Here are a small network's activations along a few directions, averaged over the inputs that share one value of a field.
Related values have similar rows: they may be neighbours, one step apart, or belong to one group.
(in the rows, 500 means zero)
Strong random noise was added to every row along 8 fixed directions; ignore it. To show where, here is one row again and again, with new noise each time:
[519 712 581 488 652 619 618 537 511 443 477 598 285 589 668 393 655 386]
[258 672 636 368 187 356 459 409 354 627 769 676 613 360 514 677 511 577]
[322 428 476 617 297 417 569 660 525 665 375 425 702 290 334 496 567 499]
[396 612 609 609 527 509 499 438 321 521 654 514 672 453 500 301 415 500]
[598 480 363 502 435 535 694 618 499 494 391 372 366 437 413 454 536 518]
[571 406 408 353 678 585 467 503 562 605 389 436 512 499 586 559 536 300]
[377 489 615 641 449 533 656 586 617 765 420 550 749 285 541 369 744 233]
[504 456 330 205 432 432 542 339 426 651 506 510 441 444 653 781 551 338]
[412 425 313 570 683 463 602 405 296 526 381 366 608 488 551 361 427 354]
[658 491 430 758 444 573 697 514 448 598 323 313 526 405 498 294 569 382]


LON, 20 values:
dusa: [247 224 371 337 489 317 535 494 559 557 478 425 737 346 351 537 370 454]
rere: [555 472 299 365 497 504 709 616 523 365 562 489 374 523 440 416 432 611]
tela: [434 707 558 685 535 518 650 304 262 514 542 552 515 510 682 275 547 391]
bebob: [538 446 302 882 507 414 483 283 141 477 314 288 588 545 512 422 405 563]
vul: [561 398 315 537 564 467 603 420 456 540 436 509 514 523 599 559 605 409]
poko: [287 424 384 576 443 332 785 479 510 473 400 552 545 516 578 465 608 420]
geg: [485 462 362 337 323 439 618 660 651 359 307 462 213 606 416 691 550 628]
lim: [738 335 489 601 349 442 162 261 413 547 501 331 592 546 446 727 294 605]
laf: [425 304 392 552 457 421 409 666 619 547 479 519 721 370 289 515 454 590]
gele: [421 492 609 441 231 378 458 626 680 451 618 582 494 372 303 565 454 706]
der: [658 587 744 561 314 564 543 435 567 555 629 518 441 437 438 459 576 498]
telob: [224 563 446 720 361 381 542 695 475 465 344 485 582 410 332 360 474 619]
tevun: [369 442 387 457 399 370 514 679 506 438 413 521 399 381 308 656 532 695]
ter: [784 514 626 546 187 643 521 599 689 691 579 498 562 424 491 559 608 547]
tamur: [603 322 457 552 345 466 710 423 580 655 459 433 553 414 536 614 664 358]
ponu: [737 508 671 544 138 568 772 414 609 690 611 496 453 362 527 560 727 402]
per: [599 427 384 594 522 443 599 432 516 427 248 399 255 534 515 574 581 434]
zat: [533 302 472 679 510 473 495 576 718 526 281 435 628 466 461 433 529 429]
bup: [434 570 593 613 498 493 472 552 629 582 472 674 543 377 545 426 692 421]
kulu: [514 417 456 267 529 525 557 431 545 682 528 539 587 460 653 710 623 291]
A value of LON combines one of 5 hidden first parts with one of 4 second parts; all combinations occur once.
- bebob and kulu share the first part; bebob and vul share the second. Which value has the first part of vul and the second part of kulu? => ter
- telob and bup share the first part; telob and rere share the second. Which value has the first part of rere and the second part of bup? => laf
- dusa and der share the first part; dusa and geg share the second. Which value has the first part of geg and the second part of der? => ponu

KIRUM, 20 values:
zalud: [612 464 490 351 437 569 463 419 506 630 543 448 555 516 564 608 469 394]
vid: [467 515 256 507 548 414 708 506 420 444 229 450 249 479 564 558 637 460]
luni: [602 636 462 490 408 541 727 556 397 303 524 440 131 508 448 387 482 682]
padip: [483 383 236 531 536 449 577 501 417 567 270 391 526 469 509 577 566 415]
kuno: [414 353 463 222 550 416 478 278 536 691 664 666 605 429 689 801 613 211]
duluk: [200 658 377 600 544 389 786 546 367 442 474 667 440 436 558 341 671 464]
limu: [378 508 582 482 552 464 581 544 520 390 615 536 492 483 380 362 438 558]
zafet: [553 519 683 493 368 485 558 240 336 484 879 560 678 473 546 381 349 536]
vodun: [641 318 387 238 697 639 330 678 705 536 489 411 584 506 391 514 348 488]
nagu: [807 549 571 308 553 663 380 411 486 482 645 404 363 603 542 580 395 531]
daril: [625 423 376 645 326 438 653 397 406 536 568 453 529 430 450 472 495 549]
tulop: [359 446 404 582 460 400 608 570 488 428 416 494 517 528 441 471 509 614]
fofi: [373 643 555 646 325 435 486 522 441 556 367 465 535 487 504 461 506 525]
denen: [396 585 529 575 270 480 608 680 573 602 470 545 530 410 446 557 631 521]
vig: [456 761 713 777 479 527 592 576 535 355 573 644 329 519 489 276 636 553]
ribil: [646 508 591 483 655 587 516 388 502 427 628 478 543 578 574 300 384 429]
renul: [419 374 488 541 520 455 258 706 645 470 418 477 619 475 288 570 408 656]
ran: [365 501 699 739 598 510 520 398 542 615 333 570 628 511 665 397 712 232]
kigu: [624 598 545 483 430 496 476 412 429 375 668 537 446 573 515 442 372 688]
gevof: [631 449 477 540 654 599 405 516 473 532 348 398 472 519 549 528 524 430]
A value of KIRUM combines one of 5 hidden first parts with one of 4 second parts; all combinations occur once.
- ribil and fofi share the first part; ribil and kigu share the second. Which value has the first part of kigu and the second part of fofi? => vodun
- ran and limu share the first part; ran and daril share the second. Which value has the first part of daril and the second part of limu? => renul
- vid and gevof share the first part; vid and luni share the second. Which value has the first part of luni and the second part of gevof? => nagu
